These are the activations of a small network on made-up records, seen along a few directions, one row for each record.
Records have a field called Doru. Each example row is followed by its value.
Records without Doru are marked none.
Other fields move the rows too, some of them a lot.
(in the rows, 500 means zero)
Random noise pushes rows far along 13 fixed directions. That doesn't count. These rows show it; they differ only by the noise:
[403 546 472 485 480 482 492 550 517 538 482 546 552 456 457 609 469 490
 489 484 576 439 471 538 496 524 494]
[450 690 572 527 542 382 335 610 448 480 571 407 541 365 361 672 256 432
 494 488 501 496 422 535 483 506 492]
[601 423 411 654 373 499 272 484 484 467 389 491 634 465 565 459 308 467
 490 600 486 396 407 349 395 276 585]
[618 376 420 540 385 611 364 508 682 712 372 384 629 496 512 451 390 462
 422 558 596 440 450 552 151 360 576]
[712 576 572 445 676 519 477 571 424 448 441 443 341 381 511 409 389 458
 547 387 384 675 556 717 439 670 493]
[501 395 819 677 527 366 280 528 477 551 396 603 562 413 688 284 186 544
 660 611 672 505 568 537 348 414 321]
[415 573 751 524 633 556 574 408 303 492 508 404 474 355 632 375 474 371
 432 494 364 696 564 780 614 609 431]
[523 485 233 416 512 700 503 409 545 494 477 525 444 581 647 470 506 450
 360 477 493 394 536 558 508 615 638]
[637 442 506 507 654 449 498 627 477 403 625 638 521 606 615 528 353 382
 648 400 261 629 510 426 474 458 492]
[328 396 671 573 490 466 502 328 528 631 642 451 563 574 622 333 549 684
 427 635 611 475 565 506 521 431 454]
[335 524 663 502 592 440 543 547 563 624 525 524 584 550 546 495 470 495
 589 523 537 521 537 548 478 571 418]
[319 688 721 564 566 467 461 548 551 495 357 533 543 503 625 520 377 304
 688 646 565 359 553 380 599 597 343]
[481 347 511 499 635 436 376 601 580 619 775 698 700 586 670 606 170 638
 523 403 532 504 505 558 344 399 500]
[597 462 406 523 386 539 441 507 439 499 284 457 475 404 491 358 500 597
 442 545 490 478 452 565 486 549 623]
[556 441 583 574 228 547 423 460 453 541 268 401 436 310 493 311 500 571
 365 678 652 420 478 587 465 471 510]

[339 661 604 566 618 446 529 314 420 519 675 352 684 408 426 683 639 750
 442 498 468 474 465 434 723 358 520] | h15
[220 582 645 544 528 504 515 377 559 587 584 291 473 706 533 350 543 225
 469 642 485 559 580 458 475 578 419] | h6
[643 450 408 530 675 507 398 451 524 438 652 566 611 619 675 503 324 590
 581 474 350 444 476 350 511 385 575] | none
[657 475 481 502 677 634 591 441 670 612 516 434 655 586 610 600 672 596
 627 408 366 564 584 374 428 350 519] | h12
[583 468 587 513 398 568 412 590 599 593 332 508 543 378 491 558 335 338
 514 525 672 439 485 588 258 421 408] | h1
[555 680 519 432 384 537 475 601 501 527 454 299 491 377 392 581 453 659
 371 601 433 401 420 503 645 617 647] | h15
[607 508 514 442 560 527 567 618 608 512 611 535 527 587 527 634 480 469
 588 447 389 532 522 404 477 473 474] | h9
[536 624 433 500 516 550 560 462 647 448 426 432 426 603 445 588 702 307
 612 550 486 402 538 241 517 469 451] | none
[668 534 540 548 428 460 450 572 464 424 482 534 568 346 437 671 462 645
 550 497 482 448 435 367 567 320 488] | h2
[702 462 471 479 475 579 550 532 582 444 480 497 367 529 443 552 573 214
 531 438 476 575 536 461 314 404 414] | h11
[461 469 513 545 570 479 494 450 265 295 407 723 408 476 703 344 469 528
 588 465 457 558 587 511 732 624 464] | h4
[521 441 394 492 470 460 424 580 394 366 561 678 462 538 553 515 320 437
 494 441 455 517 474 491 524 517 532] | h4
[669 664 554 502 522 562 510 485 508 372 244 495 345 313 410 571 571 330
 621 467 621 440 547 491 475 494 339] | h14
[569 475 455 488 500 635 556 529 389 407 357 730 648 381 725 583 395 532
 523 478 410 382 447 527 688 486 528] | h8
[528 632 473 621 537 497 340 321 283 312 455 361 525 384 508 461 417 496
 443 550 379 469 432 416 671 405 598] | h5
[563 511 609 525 512 597 516 396 565 518 479 330 417 568 572 377 571 339
 492 587 458 538 585 453 441 480 463] | h10
[735 560 555 390 525 441 501 661 582 509 542 414 340 477 379 479 473 756
 573 487 479 534 528 489 499 640 523] | h7
[833 432 431 339 591 589 697 499 592 433 690 612 358 492 449 694 696 661
 507 303 486 533 557 502 480 407 462] | h16
[527 539 424 462 517 695 477 361 542 551 342 497 466 346 585 534 546 573
 424 451 740 390 601 656 465 544 473] | h14
[507 620 462 509 476 522 466 465 310 347 442 423 423 379 448 501 468 420
 410 495 398 528 455 551 649 575 570] | h17
[390 559 411 532 671 441 386 495 361 454 497 629 546 377 487 631 395 494
 537 278 580 618 543 665 469 536 469] | h3
[324 485 323 528 328 456 419 446 390 561 376 420 522 398 291 456 570 611
 323 478 653 517 415 659 447 542 621] | h9
[605 400 655 535 249 599 611 528 407 381 421 732 515 244 615 672 551 499
 454 542 618 383 515 476 662 274 346] | h10
[497 585 603 483 406 521 381 628 529 552 472 491 521 386 615 546 298 736
 468 609 589 366 549 483 634 607 531] | h12
[553 571 658 531 441 384 464 646 622 490 451 498 439 557 482 502 502 612
 697 629 538 422 559 224 565 522 417] | h3
[604 335 449 364 551 521 567 679 487 589 774 526 553 630 570 484 345 620
 385 383 225 706 464 667 454 600 674] | h17
[523 662 545 472 720 449 532 421 612 450 548 403 350 647 432 468 628 451
 692 486 508 507 603 344 506 587 391] | h7
[445 506 576 471 442 600 661 533 435 546 526 473 555 370 472 656 627 352
 411 417 423 662 513 661 529 448 439] | h19
[455 536 530 497 544 423 606 636 556 607 358 416 564 554 331 505 684 451
 678 433 380 694 491 482 418 562 497] | h20
[577 655 241 348 701 617 483 562 525 389 616 532 390 621 598 619 381 405
 500 353 329 499 560 497 592 732 621] | h20
[428 413 431 475 412 608 565 351 625 620 501 474 569 609 560 440 638 629
 391 604 618 338 496 454 493 451 554] | h5
[578 483 586 535 584 459 503 476 590 631 491 455 682 459 438 573 560 773
 588 478 536 485 459 454 422 349 500] | h11
[591 483 407 499 575 455 409 506 467 396 496 515 326 565 470 386 447 446
 549 404 515 595 573 518 397 581 502] | h13
[552 379 656 556 345 568 432 494 473 473 301 616 403 424 742 262 379 514
 526 652 664 414 609 524 523 540 394] | h18
[285 527 343 415 391 532 412 616 645 694 530 527 587 482 344 741 342 334
 347 412 782 425 454 693 227 544 477] | h6
[413 536 313 486 525 539 412 472 546 470 569 550 526 580 508 638 428 413
 459 433 584 412 521 440 463 485 533] | h13
[360 538 398 482 549 528 460 452 663 553 588 505 483 689 488 589 498 261
 513 480 624 444 558 412 342 489 435] | h2
[539 493 583 429 578 468 520 553 535 503 655 472 339 551 452 468 447 391
 508 429 519 638 579 614 381 581 408] | h18
[434 549 479 509 602 545 436 468 315 377 583 600 543 406 624 594 293 343
 441 403 430 547 495 628 600 516 484] | h8
[366 436 240 547 584 399 447 340 374 435 464 685 586 449 341 581 601 647
 495 301 697 477 429 575 449 393 533] | h1
[518 392 414 568 495 522 500 304 510 497 380 513 471 529 469 391 712 549
 522 475 646 497 541 462 394 379 485] | h16
[754 410 661 644 607 302 332 620 359 321 592 627 452 411 514 488 295 493
 721 362 392 764 557 416 400 288 355] | h19

Here are new rows. What is Doru for each?
[492 500 471 524 450 430 501 534 327 317 411 644 453 469 516 448 464 514
 550 514 434 471 450 444 684 550 527] | h1
[519 412 457 564 332 427 332 564 414 434 408 573 436 459 502 378 340 517
 456 561 586 475 472 492 460 506 536] | h11
[533 365 388 575 298 463 331 447 449 364 486 575 342 547 512 338 386 413
 426 582 651 424 510 415 416 412 494] | h18
[377 636 590 500 454 573 436 512 589 592 487 484 646 422 573 686 348 484
 454 602 636 295 478 474 544 475 451] | h2
[365 344 524 440 485 517 616 491 394 493 385 745 367 541 682 230 541 620
 489 487 623 533 615 716 598 777 463] | h17
[725 373 548 555 360 615 440 484 456 431 537 494 423 387 619 473 422 372
 408 505 474 590 561 523 414 306 438] | h20
[503 519 492 563 682 530 437 423 416 481 266 564 587 487 651 360 443 539
 655 454 464 531 529 544 506 577 519] | h4
[383 597 631 609 413 296 252 545 515 547 493 391 529 458 415 439 332 800
 551 670 679 388 493 341 550 511 501] | h19
[475 485 617 492 365 357 467 578 466 530 705 291 394 549 291 430 475 480
 374 575 425 653 444 514 445 503 545] | h16
[533 466 468 496 532 320 483 642 563 636 465 428 542 511 245 495 616 809
 613 388 517 664 481 513 355 526 569] | h12
[541 542 527 502 604 669 584 327 466 474 364 524 492 428 675 455 632 541
 516 488 521 464 595 550 612 523 457] | h2
[669 501 589 415 758 666 610 476 678 598 497 617 541 475 702 625 535 628
 635 360 584 468 663 579 425 504 381] | h15
[415 697 387 362 731 579 636 433 490 344 491 634 287 553 507 639 626 248
 581 330 557 475 619 556 613 739 397] | h16
[564 596 554 457 649 579 638 417 457 444 482 545 492 389 580 585 644 651
 547 440 462 465 556 531 700 536 465] | none
[534 496 581 433 739 631 550 509 546 636 599 485 664 553 736 502 370 632
 515 423 337 586 567 640 510 581 553] | h6
[556 578 594 434 543 436 563 694 517 401 449 640 303 519 529 512 507 474
 686 458 492 554 626 441 600 703 384] | h3
[506 471 367 381 682 714 630 405 749 670 418 627 563 551 570 663 652 483
 555 315 752 404 627 633 278 508 401] | h13
[518 443 546 467 434 577 595 610 500 545 492 554 540 485 600 535 511 481
 479 478 406 581 539 555 538 517 502] | h12
[513 550 395 470 548 483 504 512 583 483 474 435 380 648 402 459 588 363
 550 463 475 545 535 431 400 584 520] | h15
[450 537 383 521 641 477 473 438 454 452 446 532 539 557 497 488 535 532
 578 406 473 525 514 475 521 539 542] | h13
[614 442 350 372 322 659 630 707 555 586 302 453 514 532 475 477 544 418
 420 498 317 540 426 595 453 654 679] | h13
